A small network was trained on invented records. Each row is its activation on one of them, seen along a few directions.
Here are examples, each followed by its value of one field, DIVO.
The word none means that the record has no DIVO.
The largest differences between rows may come from other fields.
In the rows, zero is written as 500.
Strong random noise was added to every row along 6 fixed directions; ignore it. To show where, here is one row again and again, with new noise each time:
| 373 | 530 | 539 | 481 | 391 | 356 | 441 | 635 | 613 | 519 | 331 | 486 | 502 | 547 | 571 | 513 | 587 | 583 | 583 | 379 | 620 | 474 | 382 |
| 311 | 699 | 502 | 526 | 428 | 516 | 341 | 699 | 610 | 638 | 340 | 616 | 381 | 433 | 588 | 578 | 527 | 531 | 581 | 618 | 398 | 479 | 508 |
| 348 | 671 | 500 | 566 | 418 | 588 | 439 | 598 | 461 | 621 | 474 | 691 | 454 | 520 | 562 | 409 | 584 | 671 | 471 | 613 | 348 | 419 | 544 |
| 574 | 454 | 868 | 528 | 487 | 332 | 373 | 517 | 577 | 663 | 650 | 451 | 434 | 427 | 335 | 218 | 528 | 453 | 414 | 310 | 471 | 451 | 473 |
| 665 | 463 | 633 | 597 | 497 | 488 | 543 | 502 | 377 | 563 | 586 | 521 | 500 | 475 | 430 | 411 | 439 | 463 | 461 | 520 | 442 | 549 | 539 |
| 472 | 589 | 498 | 544 | 434 | 430 | 495 | 626 | 479 | 475 | 412 | 634 | 450 | 591 | 498 | 522 | 515 | 583 | 406 | 508 | 443 | 516 | 419 |
| 453 | 622 | 566 | 540 | 455 | 471 | 485 | 580 | 424 | 521 | 563 | 739 | 415 | 626 | 418 | 294 | 571 | 688 | 249 | 492 | 336 | 432 | 455 |
| 458 | 607 | 682 | 591 | 437 | 461 | 352 | 603 | 572 | 661 | 491 | 552 | 421 | 413 | 479 | 478 | 506 | 467 | 502 | 534 | 362 | 482 | 513 |

| 489 | 639 | 619 | 584 | 485 | 388 | 331 | 518 | 616 | 504 | 558 | 480 | 419 | 472 | 417 | 537 | 548 | 455 | 331 | 474 | 354 | 441 | 443 |
mezi
| 410 | 486 | 528 | 498 | 573 | 640 | 439 | 367 | 507 | 656 | 586 | 350 | 495 | 347 | 594 | 566 | 488 | 387 | 661 | 664 | 531 | 547 | 575 |
ragon
| 576 | 448 | 395 | 494 | 511 | 569 | 564 | 442 | 401 | 464 | 462 | 428 | 544 | 457 | 563 | 552 | 462 | 437 | 596 | 569 | 545 | 555 | 556 |
none
| 547 | 351 | 565 | 487 | 489 | 559 | 502 | 505 | 473 | 481 | 573 | 581 | 421 | 542 | 471 | 389 | 461 | 571 | 421 | 502 | 503 | 477 | 539 |
fezu
| 239 | 618 | 460 | 508 | 374 | 431 | 328 | 569 | 732 | 532 | 352 | 463 | 508 | 543 | 610 | 581 | 645 | 501 | 479 | 473 | 516 | 520 | 371 |
fifon
| 485 | 493 | 903 | 805 | 405 | 591 | 380 | 272 | 561 | 703 | 782 | 295 | 683 | 402 | 489 | 399 | 649 | 460 | 472 | 476 | 224 | 326 | 639 |
lare
| 589 | 468 | 329 | 704 | 371 | 578 | 639 | 461 | 478 | 424 | 358 | 411 | 650 | 605 | 630 | 932 | 494 | 425 | 597 | 599 | 469 | 560 | 398 |
zos
| 541 | 595 | 539 | 794 | 366 | 536 | 506 | 587 | 375 | 431 | 475 | 724 | 510 | 588 | 405 | 654 | 406 | 628 | 428 | 537 | 305 | 498 | 511 |
sizas
| 687 | 532 | 758 | 698 | 497 | 330 | 392 | 415 | 589 | 459 | 583 | 500 | 456 | 440 | 309 | 853 | 412 |  94 | 236 | 505 | 226 | 644 | 453 |
fovi
| 625 | 460 | 628 | 513 | 675 | 534 | 532 | 475 | 420 | 465 | 719 | 550 | 408 | 542 | 306 | 301 | 384 | 440 | 227 | 538 | 326 | 478 | 573 |
lare
| 309 | 578 | 769 | 364 | 597 | 604 | 256 | 649 | 718 | 789 | 654 | 565 | 234 | 237 | 512 | 190 | 454 | 503 | 671 | 470 | 478 | 365 | 618 |
sinu
| 788 | 273 | 421 | 449 | 604 | 541 | 769 | 336 | 253 | 427 | 732 | 465 | 578 | 582 | 330 | 358 | 423 | 419 | 348 | 513 | 520 | 537 | 508 |
zos
| 463 | 404 | 350 | 607 | 371 | 545 | 727 | 366 | 255 | 331 | 492 | 665 | 757 | 775 | 597 | 571 | 636 | 737 | 412 | 456 | 539 | 411 | 480 |
fovi
| 322 | 526 |  98 | 407 | 552 | 758 | 706 | 487 | 343 | 471 | 436 | 655 | 579 | 573 | 611 | 325 | 550 | 754 | 714 | 642 | 622 | 446 | 621 |
sizas
| 539 | 517 | 560 | 676 | 358 | 667 | 403 | 630 | 487 | 656 | 457 | 548 | 466 | 344 | 532 | 724 | 343 | 432 | 689 | 678 | 398 | 492 | 695 |
fezu
| 269 | 726 | 446 | 255 | 641 | 608 | 351 | 650 | 567 | 541 | 629 | 861 | 158 | 539 | 481 | 116 | 536 | 748 | 252 | 511 | 369 | 384 | 502 |
sinu
| 464 | 547 | 516 | 251 | 692 | 420 | 392 | 739 | 665 | 516 | 414 | 635 | 220 | 449 | 416 | 327 | 443 | 559 | 362 | 351 | 620 | 544 | 384 |
seza
| 269 | 669 | 432 | 431 | 527 | 627 | 284 | 589 | 663 | 630 | 455 | 511 | 438 | 334 | 606 | 538 | 521 | 478 | 634 | 721 | 406 | 475 | 543 |
mezi
| 428 | 310 | 629 | 483 | 456 | 479 | 492 | 504 | 545 | 672 | 420 | 389 | 673 | 454 | 687 | 287 | 598 | 769 | 773 | 227 | 862 | 328 | 477 |
seza
| 423 | 552 | 503 | 488 | 501 | 485 | 291 | 660 | 789 | 660 | 357 | 361 | 390 | 302 | 555 | 713 | 454 | 316 | 719 | 527 | 441 | 523 | 456 |
zos
| 368 | 485 | 523 | 431 | 419 | 367 | 467 | 458 | 527 | 473 | 512 | 528 | 604 | 578 | 538 | 393 | 604 | 721 | 464 | 314 | 622 | 400 | 417 |
mezi
| 589 | 382 | 403 | 461 | 537 | 538 | 638 | 482 | 422 | 415 | 454 | 415 | 547 | 417 | 483 | 560 | 423 | 448 | 516 | 435 | 646 | 553 | 506 |
seza
| 473 | 453 | 543 | 638 | 365 | 600 | 601 | 294 | 391 | 461 | 616 | 476 | 739 | 599 | 521 | 538 | 666 | 543 | 440 | 429 | 467 | 427 | 519 |
fovi
| 691 | 364 | 364 | 483 | 634 | 556 | 713 | 470 | 316 | 350 | 582 | 441 | 571 | 626 | 481 | 449 | 448 | 520 | 423 | 511 | 525 | 570 | 543 |
lare
| 334 | 577 | 371 | 491 | 530 | 675 | 582 | 265 | 405 | 504 | 681 | 415 | 561 | 502 | 513 | 434 | 687 | 497 | 406 | 657 | 425 | 440 | 550 |
ragon
| 586 | 405 | 624 | 565 | 548 | 388 | 463 | 411 | 548 | 525 | 590 | 420 | 477 | 373 | 348 | 501 | 470 | 349 | 495 | 407 | 405 | 588 | 540 |
sizas
| 814 | 315 | 429 | 395 | 635 | 407 | 624 | 611 | 364 | 381 | 481 | 439 | 384 | 481 | 366 | 472 | 173 | 357 | 480 | 348 | 753 | 715 | 533 |
fifon
| 628 | 454 | 424 | 418 | 588 | 580 | 630 | 352 | 416 | 447 | 699 | 421 | 553 | 437 | 501 | 385 | 456 | 372 | 508 | 558 | 545 | 552 | 579 |
sinu
| 417 | 594 | 224 | 400 | 593 | 752 | 545 | 540 | 485 | 575 | 315 | 469 | 454 | 356 | 670 | 711 | 367 | 409 | 822 | 824 | 543 | 584 | 677 |
none
| 566 | 451 | 743 | 644 | 502 | 536 | 459 | 464 | 525 | 694 | 681 | 456 | 438 | 439 | 394 | 258 | 490 | 426 | 426 | 425 | 428 | 446 | 583 |
fifon
| 339 | 652 | 413 | 504 | 408 | 577 | 478 | 605 | 477 | 476 | 398 | 705 | 485 | 617 | 583 | 493 | 657 | 763 | 460 | 480 | 432 | 381 | 461 |
none
| 413 | 530 | 600 | 552 | 441 | 357 | 372 | 569 | 549 | 573 | 454 | 453 | 520 | 462 | 544 | 613 | 497 | 555 | 605 | 399 | 553 | 467 | 452 |
ragon
| 561 | 524 | 564 | 647 | 400 | 604 | 417 | 555 | 573 | 551 | 469 | 558 | 441 | 464 | 555 | 690 | 461 | 484 | 538 | 619 | 416 | 582 | 553 |
fezu

Which value of DIVO does each new row have?
| 358 | 644 | 471 | 703 | 313 | 582 | 595 | 364 | 377 | 441 | 612 | 650 | 812 | 754 | 583 | 507 | 709 | 797 | 281 | 577 | 214 | 363 | 483 |
lare
| 511 | 420 | 652 | 570 | 422 | 353 | 423 | 374 | 558 | 584 | 607 | 468 | 571 | 561 | 429 | 459 | 605 | 513 | 361 | 388 | 427 | 360 | 423 |
zos
| 814 | 343 | 656 | 655 | 558 | 511 | 603 | 425 | 276 | 497 | 722 | 593 | 492 | 525 | 446 | 430 | 257 | 477 | 395 | 474 | 401 | 520 | 521 |
sinu
| 691 | 294 | 692 | 379 | 549 | 235 | 512 | 499 | 484 | 404 | 644 | 479 | 494 | 633 | 204 | 148 | 403 | 574 | 358 |  34 | 741 | 519 | 342 |
sizas
| 464 | 453 | 339 | 347 | 701 | 467 | 411 | 450 | 610 | 552 | 400 | 335 | 413 | 337 | 550 | 471 | 478 | 347 | 766 | 516 | 736 | 549 | 607 |
sizas
| 332 | 600 | 441 | 596 | 469 | 508 | 385 | 558 | 581 | 499 | 392 | 412 | 478 | 499 | 576 | 793 | 540 | 403 | 547 | 654 | 436 | 504 | 386 |
ragon
| 241 | 672 | 401 | 215 | 717 | 769 | 354 | 591 | 592 | 759 | 489 | 533 | 267 | 275 | 544 | 241 | 502 | 525 | 747 | 730 | 550 | 404 | 767 |
none
| 525 | 598 | 631 | 729 | 411 | 544 | 459 | 410 | 474 | 544 | 652 | 524 | 659 | 569 | 554 | 543 | 632 | 615 | 387 | 570 | 223 | 473 | 556 |
lare
| 571 | 540 | 227 | 369 | 624 | 591 | 604 | 557 | 408 | 414 | 382 | 544 | 384 | 507 | 544 | 576 | 354 | 430 | 525 | 634 | 545 | 613 | 535 |
none
| 815 | 358 | 525 | 398 | 700 | 580 | 562 | 442 | 374 | 527 | 635 | 354 | 465 | 252 | 363 | 453 | 266 | 239 | 513 | 502 | 621 | 675 | 617 |
seza
| 494 | 483 | 448 | 431 | 561 | 533 | 584 | 557 | 519 | 531 | 483 | 535 | 513 | 414 | 467 | 404 | 478 | 505 | 522 | 505 | 577 | 472 | 501 |
seza
